A small network was shown many inputs. Here are its activations along a few directions, one row for each input.
Each table varies a few parts of the input and shows all the possible inputs, shuffled.
A made-up example of a description, with smaller parts first: one of 2 separate values, together with either a single point or one of 9 places around a ring or (one of 4 places along a line, together with one of 8 places around a ring).
Shared parts are said once, and a part with two or three values counts as separate values.
(in the rows, 128 means zero)

Other details of the inputs shift rows strongly along two fixed directions, in all tables alike. That doesn't count.

Rows:
R1: [118  89 106 156  77  80 129 178 170 114  64 119]
R2: [112 111 123 170  89  44 128 161 170 142  93 116]
R3: [107 103 119 160  90  42 118 163 170 142 103 114]
R4: [208 149  75 164 118 143 113  15  55 102 150 128]
R5: [118 139 152 107 168 188 107  92 106 149 164 121]
R6: [151 128 134 118 129 169 124  99 126  75 119 123]
R7: [104 153 145 108 165 167 116 139 101 180 136 135]
R8: [ 73 135 111 107 158 190 147 158 112 138 109 128]
R9: [129  94 127 130 101  47 128 153 154 135 127 150]
R10: [161 175 148 133 141 136 148  82 128 120 132 136]
R11: [200 168 154 135 131 132 138  47 138  90 136 128]
R12: [201 143 138 114 127 172 126  68 131  59 123 134]
R13: [221 141 165 126 118 148 109  31 141 107 142 123]
R14: [ 93 147 111  98 156 155 126 167 111 138 166 123]
R15: [ 40 150 142 100 197 197 116 166  79 198 149 131]
R16: [164 157 149 145 125 149 145  84 120  80 134 115]
R17: [115 139 128 119 136 153 128 125 119 108 161 114]
R18: [208 129 138 122  96 149 124  73 146  58 124 142]
R19: [193 122 166 100 145 160 119  40 123 110 147 147]
R20: [100 115 108 140 111  51 116 190 162 164 113 125]
R21: [184 130  78 183 108 130 115  22  62 101 137 116]
R22: [ 49 101 110  92 188 216 144 196  84 150 180 135]
R23: [173 122 141 106 126 122 141  94 128  82 146 137]
R24: [128 124 128 165  76  71 150 155 152 124  83 112]
R25: [ 99 141 107  97 165 181 132 168 115 128 121 137]
R26: [170 154 161 127 126 148 130  77 125 145 115 132]
R27: [ 45 154 143 102 186 198 127 153  83 200 144 131]
R28: [ 43 144 136  98 206 197 108 163  83 193 163 131]
R29: [ 41 111 137  76 202 192 114 153  85 184 169 146]
R30: [184 140 156 140 107 121 129  40 148  84 153 124]
R31: [ 96 146 120 102 154 136 121 145 122 155 170 136]
R32: [139 122 115 161  86  56 135 183 160 127  93 122]
R33: [127  79 111 151  63  76 116 168 172 102  89 132]
R34: [137 101 128 155  95  56 102 166 167 170  92 128]
R35: [136 109 107 149  85  49 127 183 165 127  96 110]
R36: [ 80  79 123 136 103  46 128 179 149 149 124 141]
R37: [ 79 165 135 129 171 154 144 132 109 153 142 134]
R38: [104 129 110 146  93  68 147 203 145 157  87 121]
R39: [191 121 160 117 117 138 145  45 127  52 148 129]
R40: [103 140 124 121 149 146 133 140 116 116 143 109]
R41: [106 107  95 133  95  97 142 198 159 148  65 130]
R42: [147  70 110 139  96 103 141 183 153 122 121 133]
Description of these inputs: one of 2 separate values, together with either a single point or (one of 4 places along a line, together with one of 5 places along a line).
Q: The inputs of R7 and R15 match in every part but the choice among 2 separate values. If R11 is changed in the same way as R7 into R15, which row does it become?
A: R2
Q: The inputs of R28 and R34 match in every part but the choice among 2 separate values. If R29 is changed in the same way as R28 into R34, which row does it become?
A: R19
Q: Which other rows does R13 become when the choice among 2 separate values takes its other values? List them by row number.
A: R5
Q: Which other rows does R35 become when the choice among 2 separate values takes its other values? List them by row number.
A: R40

Rows:
R43: [199 123 151 130 102 116 137  76 158  67 140 128]
R44: [186 130 163 144 100 126 130  68 152  98 111 118]
R45: [160 118 126 154  88  94 141 120 150  93 100 121]
R46: [ 85  62 101 149  76  26 121 224 175 155  90 124]
R47: [ 58 142 102 106 158 143 136 206 113 147 138 129]
R48: [175 104 138 142  97 112 122  83 147  91 115 129]
R49: [143 121 101 175  90  63 118 124 128 146 105 118]
R50: [ 85 117 116  95 161 166 121 172 108 153 147 140]
R51: [152 187 155 113 189 205 124  29  72 135 179 130]
R52: [ 85 148 142 104 169 172 136 144 112 148 148 133]
R53: [199 148 166 132 105 114 140  66 163  78 119 127]
R54: [127 161 131 107 174 219 137  85  87 107 153 127]
R55: [ 86 139 108 103 161 178 130 169 100 148 134 132]
R56: [ 54 127 120  99 165 150 121 205 118 188 126 136]
R57: [124  92 100 167  84  35 106 149 138 165 113 127]
Q: Describe the family of inputs behind these rows.
A: one of 3 separate values, together with either a single point or one of 4 places along a line
Q: The inputs of R56 and R50 match in every part but the choice among 3 separate values. If R53 is changed in the same way as R56 into R50, which row does it become?
A: R43

Rows:
R58: [ 68 123 153  99 147 126 160 241 163 161 122 144]
R59: [157 119 125 106 153 183 124  95 107  93 168 131]
R60: [ 98 135 117 119 138 113 115 150 124 163 149 142]
R61: [170  98 127 154  95 111 134  93 144  75 112 129]
R62: [168 105 104 155  87 104 144 118 155  92  93 125]
R63: [172 131 139 160  92 101 118 113 149 133  76 117]
R64: [187 145 151 158  90 113 130  53 147  96 134 115]
R65: [118 158 178  61 178 216 131 107 144  84 153 128]
R66: [158  96 153 161  88  78 121  99 154 128  90 129]
R67: [ 69 112 114 131 135  95 131 180 114 145 126 130]
R68: [ 57 102 118 134 118 105 116 201 128 199 109 121]
R69: [ 94 161 110 116 155 149 132 164  94 140 128 121]
R70: [145 118 109 154  89  63 144 136 152 119  92 121]
R71: [207 108 161 137 108 115 113  57 144 113 126 125]
R72: [ 94 111  96 166  93  38 128 190 168 173  91 120]
R73: [181 120 141 154  93  98 133  81 156 127  84 123]
R74: [121 138 122 111 149 205 137 107  93 101 159 124]
R75: [174 113 105 165  75  98 130 137 155  90  78 118]
R76: [154 141 139 102 161 158 128  85  98 104 175 126]
R77: [ 74 131 104  98 152 126 124 178 101 159 149 143]
R78: [124 141 142  97 162 177 115 100 100 155 147 149]
R79: [160 167 154 100 187 199 120  47  95 112 201 130]
R80: [121 170 124 138 144 140 121 131 118 141 129 120]
R81: [ 57 129 120 131 159 117 120 168 116 167 147 132]
R82: [ 94 115  98 101 147 160 122 165 104 133 146 149]
R83: [106 140 125 121 134 139 137 132 104 127 146 117]
Q: Describe the family of inputs behind these rows.
A: either one of 2 separate values or (one of 4 places along a line, together with one of 6 places along a line)
Q: Which other rows does R76 become when the place on the line of 4 takes its other values? List them by row number.
A: R59, R71, R79
